Each row below holds a small network's activations on one input, seen along a few directions.
In each table, some parts of the input vary, and every possible input appears once, in random order.
A made-up example of a description, with smaller parts first: one of 5 places around a ring, together with either a single point or one of 9 places along a line or (one of 3 separate values, together with one of 4 places along a line).
Shared parts are said once, and a part with two or three values counts as separate values.
In the rows, zero is written as 128.

Other details of the inputs vary at random and push rows far along two fixed directions, the same in every table; ignore that.

Table:
row 1: [122 121 148 133 140 119 119 134 111 119 128 151 120 128 113 129]
row 2: [112 117 151 128 139 123 124 134 101 113 122 148 117 137 119 135]
row 3: [133 127 130 127 134 130 138 193 112 124 120 107 152 113 108 143]
row 4: [143 130 104 147 125 133 132 136 148 163 150  60 160 118 164 120]
row 5: [139 114 142 154 148 117 123 183 115 127 135 105 150 108 108 146]
row 6: [134 144  93 117 101 139 132  60 169 146 134 118 118 140 165 109]
row 7: [111 128 143 106 129 125 133 129 112 100 109 171 109 141 107 141]
row 8: [126 127 134 124 126 127 133 137 124 112 116 152 118 128 106 133]
row 9: [128 120 146 146 143 123 130 188 105 128 133 107 147 114 113 139]
row 10: [103 125 155 120 127 123 118  81 111 107 121 199  80 152 118 120]
row 11: [125 126 137 116 133 125 127 129 115 109 110 159 119 130 105 136]
row 12: [141 121 134 138 138 123 134 186 121 116 121 114 148 108  98 146]
row 13: [117 118 153 137 136 119 120 132 110 110 127 157 112 131 110 135]
row 14: [158 137  90 138 117 135 138 144 167 160 143  63 164 106 149 121]
row 15: [140 121 135 135 139 122 132 184 119 116 119 118 147 110  98 146]
row 16: [138 138 107 133 118 132 123  86 157 160 150 101 134 128 166 105]
row 17: [112 125 149 126 134 125 126 134 105 123 127 146 119 136 123 128]
row 18: [137 136 103 142 113 133 125  87 162 160 152  98 129 129 167 107]
row 19: [116 124 149 126 133 122 118 106 115 116 127 167 103 138 121 124]
row 20: [106 141 119 105 108 132 122  25 149 142 139 158  91 164 175 103]
row 21: [146 136  90 125 118 141 138 140 155 156 136  63 164 117 158 124]
row 22: [105 143 121 103 107 138 122  29 139 144 135 160  92 163 175  98]
row 23: [136 137 107 137 115 133 125  87 159 160 151 105 128 130 166 104]
row 24: [115 119 155 134 136 120 121 128 109 110 126 166 107 132 108 132]
row 25: [146 140  91 125 118 141 139 147 155 160 139  62 166 115 156 122]
row 26: [121 124 139 120 131 124 126 125 114 100 108 164 111 135 103 142]
row 27: [141 130 106 139 128 134 129 138 147 166 152  63 163 115 164 118]
row 28: [139 134 106 135 120 131 121  82 156 159 148  99 133 132 167 111]
row 29: [151 130 103 156 123 130 128 137 161 165 158  61 159 109 158 119]
row 30: [145 144  89 124 106 140 135  91 171 158 139  96 137 127 163 108]
row 31: [138 123 134 133 138 123 134 184 118 118 120 123 145 109  95 140]
row 32: [122 121 148 136 136 121 122 136 114 120 130 149 117 127 114 128]
row 33: [143 120 131 136 141 122 132 183 119 119 118 112 151 108 100 147]
row 34: [149 129 104 153 125 129 125 132 158 161 155  65 157 113 158 122]
row 35: [124 128 137 115 130 126 129 130 118 109 112 160 117 130 106 131]
row 36: [122 137 107 118 115 138 124  57 150 154 143 113 119 148 181 106]
row 37: [114 137 130 104 119 136 135 112 117 116 113 156 111 145 125 128]
row 38: [139 113 141 157 147 117 123 184 114 125 135 104 150 108 108 147]
row 39: [141 123 132 133 140 123 132 183 120 119 120 115 150 108  99 142]
row 40: [136 120 129 132 139 128 137 194 112 115 115 103 153 113 105 149]
row 41: [119 133 132 111 122 129 130 107 124 114 114 172 105 137 114 122]
row 42: [124 126 140 118 130 125 130 134 117 106 112 159 116 130 103 136]
row 43: [132 124 133 130 136 129 138 188 109 114 114 114 144 118 103 146]
row 44: [102 124 159 117 131 122 115  78 106 100 118 201  82 154 117 126]
row 45: [116 139 119 112 114 132 116  28 144 141 134 161  94 156 165 102]
row 46: [130 114 142 143 147 123 127 189 107 129 135  99 156 111 117 142]
row 47: [121 125 141 117 130 125 128 125 116 102 110 166 112 134 103 139]
row 48: [134 117 145 151 145 118 125 188 113 130 136 119 144 106 104 133]
row 49: [126 126 136 123 128 126 131 138 122 109 115 152 118 128 104 136]
row 50: [113 126 140 111 129 130 133 131 104  98 103 164 110 142 108 139]
row 51: [135 137 108 132 116 132 124  82 157 160 150 108 128 130 166 102]
row 52: [126 127 131 126 123 128 132 133 126 112 117 149 117 128 109 134]
row 53: [144 132 104 148 124 134 132 139 150 167 152  57 160 116 165 118]
row 54: [131 123 133 124 140 129 136 191 110 117 116 113 151 114 104 146]
row 55: [113 136 132 107 120 135 135 110 116 112 111 159 108 146 124 129]
row 56: [123 125 138 122 128 125 130 133 118 103 113 156 115 131 103 139]
row 57: [122 125 140 121 130 124 128 130 116 101 110 160 114 132 103 141]
row 58: [150 130 106 152 125 130 127 135 159 162 156  66 157 111 157 119]
row 59: [110 130 132 101 125 133 130 101 114 105 106 166 104 149 124 131]
row 60: [106 143 118 102 109 138 121  28 141 146 138 154  97 162 178  98]
row 61: [122 120 149 135 140 119 119 134 112 117 128 150 119 129 114 132]
row 62: [125 125 135 120 131 126 128 128 120 108 111 153 118 132 108 140]
Description of these inputs: one of 2 separate values, together with either a single point or one of 10 places around a ring or (one of 4 places along a line, together with one of 5 places along a line).
The inputs of row 20 and row 7 match in every part but the choice among 2 separate values. If row 2 is changed in the same way as row 20 into row 7, which row does it become? -> row 40
The inputs of row 9 and row 55 match in every part but the choice among 2 separate values. If row 24 is changed in the same way as row 9 into row 55, which row does it become? -> row 49
Which other rows does row 8 become when the place on the line of 4 takes its other values? List them by row number. -> row 30, row 41, row 52
Which other rows does row 41 become when the place on the line of 5 takes its other values? List them by row number. -> row 11, row 31, row 35, row 39
A walk changes only the place on the line of 4. It starts at row 57 and steps to row 47. List the rest of the walk in order. -> row 15, row 39
